A small network was shown many inputs. Here are its activations along a few directions, one row for each input.
Each table varies a few parts of the input and shows all the possible inputs, shuffled.
Descriptions start from the smaller parts, as in this example, which fits no table here: values(3) and (point or line(11) or (line(4) and ring(5))).
Shared parts are said once, and a part with two or three values counts as separate values.
In the rows, 128 means zero.

Other details of the inputs vary at random and push rows far along two fixed directions, the same in every table; ignore that.

A family of inputs:
x1: [135 120  98 119 133 131 119 143 125 123 133 147 143]
x2: [133 151 177 121 108 160  99 122 149  77 100  92 117]
x3: [121 139 177 130 106 165 102 119 140  78  99  93 108]
x4: [116 139  98 144 131  60 138  81 113 157 163 163 156]
x5: [117 126 163 123  94 165 108 124 116  60 103 107 144]
x6: [140 121 103 123 137 129 120 144 123 122 132 149 144]
x7: [115 138 128 162 129  81 107  52 109  98 155 165 144]
x8: [120 151 161 117 107 168 154 112 144  62 120  76 110]
x9: [ 96 139 136 168 121  66 117  30  98 107 161 162 149]
x10: [127 136 116 125 140 144 161 109 144 107 144 111 109]
x11: [132 111 120 128 145 134 142 158 131 175 123 125 110]
x12: [137 110 105 131 148 145 121 158 140 154 124 138  93]
x13: [135 103 115 134 157 144 132 155 129 169 124 136 101]
x14: [147 131 130 124 146 118 139 146 137 168 128 129 121]
x15: [104 143 142 167 130  81 117  54 126 127 153 145 107]
x16: [110 130 177 119  86 152 131 127 107  81 102  93 159]
x17: [120 151 185 117  86 133 130 112 115  76 109  95 168]
x18: [142 143 106 153 165  79 110  82 141 155 159 169 111]
x19: [127 120 104 111 118 125 147 163 118 153 127 131 149]
x20: [133 133 133 118 132 124 137 146 142 160 121 116 119]
x21: [145 123 103 120 150 141 116 158 149 153 124 134 103]
x22: [131  95 107 128 141 141 138 158 103 145 126 148 138]
x23: [111 142 190 128  93 148 125 125 133  96  99  80 117]
x24: [143 123 101 121 147 139 117 161 150 153 125 134  99]
x25: [126 138 181 131 109 166 102 118 139  78  98  95 111]
x26: [139 158 188 114 105 149 110 126 149  87 103  87 129]
x27: [147 120 102 121 164 153 169 143 141 135 141 122 106]
x28: [119 147 154 163 137  73 126  55 125 139 151 143 125]
x29: [135 127 118 118 137 123 143 162 143 175 125 123 113]
x30: [134 124  98 105 123 130 131 162 128 141 130 135 151]
x31: [134 117 109 110 126 128 147 159 117 154 127 133 156]
x32: [ 98 139 127 157 110  69 132  64 100 124 154 149 151]
x33: [136 128 115 107 119 133 129 152 127 127 126 129 155]
x34: [129 153 107 144 144  68 119  84 148 161 162 156 116]
x35: [142 119  99 118 159 156 168 142 144 136 142 119 106]
x36: [132 113  84 115 130 137 124 167 127 135 130 148 134]
x37: [145 132 113 112 141 130 124 158 152 160 126 125 115]
x38: [128 133 113 107 109 132 129 156 129 122 125 125 150]
x39: [120 166 152 156 129  56 122  40 136 138 156 141 130]
x40: [111 109 121 132 116 134 130 134 104 121 125 134 134]
x41: [133 104 114 123 133 133 147 160 104 154 126 138 150]
x42: [123 108 110 125 123 149 119 146 116 113 122 137 133]
x43: [133 115  90 114 131 139 121 159 127 128 130 144 139]
x44: [123 135 194 134 111 163 116 120 130  85  98  91 115]
x45: [137 108 119 128 151 133 142 159 130 177 123 129 113]
x46: [119 110 119 121 118 134 143 152 106 142 123 127 148]
x47: [142 120 136 137 146 149 114 139 136 129 118 130 104]
x48: [112 134 186 131 104 162 115 119 132  87  99  87 111]
x49: [ 99 130 123 161 121  77 121  55  99 116 156 158 143]
x50: [126 100  90 125 130 144 125 161 116 132 128 148 127]
x51: [144 124 107 108 130 129 132 161 125 139 130 138 154]
x52: [150 130 113 112 147 132 125 160 149 163 126 128 118]
Each input here is: line(4) and (point or (values(2) and ring(6))).
Changing only the line(4) part turns x37 into x34. The same change can be made to x48. Which row results? -> x15
Which other rows does x51 become when the line(4) part takes its other values? List them by row number. -> x30, x33, x38
Which other rows does x24 become when the values(2) part takes its other values? List them by row number. -> x36
Which other rows does x18 become when the ring(6) part takes its other values? List them by row number. -> x14, x26, x28, x44, x47
A walk changes only the ring(6) part. It starts at x2 and steps to x52. List the rest of the walk in order. -> x39, x45, x13, x25
A walk changes only the line(4) part. It starts at x41 and steps to x16. List the rest of the walk in order. -> x46, x32

A family of inputs:
x53: [105 161 194 151 101 131 115  90 146  75 119  89  86]
x54: [114 123 138 153 135  93 140  88 109 152 143 141 134]
x55: [115 112 110 152 130 107 109 100 109 125 138 162 132]
x56: [122 152 144 120  89 135 110 113 131  68 122 112 148]
x57: [154  93  61  96 158 172 160 222 133 159 125 141 128]
x58: [131 143 142 134 140  95 107  73 140 124 161 153 121]
x59: [126 146  59 172 191  33 117  28 141 192 198 193 117]
x60: [138  79  94 111 145 157 144 217 118 204 108 136 125]
x61: [122 147 124 153 139  97 122  58 146 127 142 136  97]
x62: [133 116 147 105 124 170 161 174 122 135 108  95 132]
x63: [146  94  41 140 188 110 159 143 110 192 171 187 117]
x64: [116 159 172 115  96 119 145 104 134  87 120  93 152]
x65: [126 118 138  98 108 156 124 190 126 142  98 105 139]
x66: [145 174 201 142 112 116  95  87 142  79 107 106 137]
x67: [114 121 167 139 105 157 118 108 108  65 110 107 134]
x68: [128 107 115 103 114 175 110 194 124 114 100 122 135]
x69: [140 131 129  91 103 152 139 187 136 137 106  97 142]
What is each input in this table made of? -> point or line(4) or (values(2) and ring(6))
List by row number the other inputs of the same sort as x53. -> x58, x59, x61
Which other rows does x68 become when the ring(6) part takes its other values? List them by row number. -> x55, x56, x57, x63, x67
